Each row below holds a small network's activations on one input, seen along a few directions.
In each table, some parts of the input vary, and every possible input appears once, in random order.
A made-up example of a description, with smaller parts first: one of 2 separate values, together with either a single point or one of 11 places along a line or (one of 4 places along a line, together with one of 8 places around a ring).
Shared parts are said once, and a part with two or three values counts as separate values.
In the rows, zero is written as 128.

Other details of the inputs shift rows strongly along two fixed directions, in all tables alike. That doesn't count.

A family of inputs:
r1: [117 163 129 126 138 126 113 119 110  86 114]
r2: [131 110 145 127 132 128 120 133 136 152 131]
r3: [126 133 118 126 139 142 121 116 129 115 124]
r4: [130 151 103 120 140 136 116 123 100  96 103]
r5: [126 153 127 125 144 123 108 122 103  93 104]
r6: [120 122 136 129 136 136 119 126 145 142 138]
r7: [129 118 139 127 126 140 131 121 143 131 140]
r8: [127 112 139 127 131 133 121 134 138 156 134]
r9: [122 117 135 126 130 134 122 132 142 154 138]
r10: [121 122 147 128 125 133 128 132 149 143 144]
r11: [124 168 112 135 137 126 130 119 110  91 116]
r12: [131 109 128 123 129 141 129 126 141 149 137]
r13: [125 121 154 126 126 122 124 126 137 134 138]
r14: [129 113 134 127 128 144 131 123 151 140 142]
r15: [138 111 134 142 136 131 133 128 135 153 139]
r16: [111  92 132 138 118 119 125 138 145 132 134]
r17: [131 113 153 124 125 121 125 131 138 145 136]
r18: [132 111 145 124 120 135 134 123 141 138 144]
r19: [134 117 147 135 124 119 144 123 138 144 140]
r20: [113 127 102 136 126 126 117 119 109  77 104]
r21: [139 112 146 136 128 119 142 126 136 146 136]
r22: [117 138 101 152 126 114 119 119 111  81 104]
r23: [140 105 145 121 123 128 131 125 136 140 137]
r24: [131 118 129 141 133 132 134 125 146 149 146]
r25: [135 110 145 120 118 128 134 125 137 139 142]
r26: [141 113 140 135 129 121 140 131 131 149 133]
r27: [132 173  39  61  31  90 190 229  80 202 109]
r28: [139 126 130 123 135 131 122 123 117 113 118]
r29: [134 149 108 120 140 131 116 124  99  94 102]
r30: [119 125 140 130 133 136 123 128 149 137 140]
r31: [131 138 119 142 145 132 124 119 122 121 128]
r32: [125 165 119 135 137 122 130 115 106  89 114]
r33: [123 168 104 135 138 129 127 122 113  93 116]
Each input here is: one of 3 separate values, together with either a single point or one of 10 places around a ring.
Q: Changing only the choice among 3 separate values turns r14 into r30. The same change can be made to r12. Which row results?
A: r9
Q: Change only the choice among 3 separate values in r20. List by row number the other rows that result.
A: r16, r22
Q: Change only the choice among 3 separate values in r3. List by row number the other rows that result.
A: r6, r24
Q: Change only the place on the ring of 10 in r31. List by row number the other rows that result.
A: r11, r15, r19, r21, r24, r26, r27, r32, r33
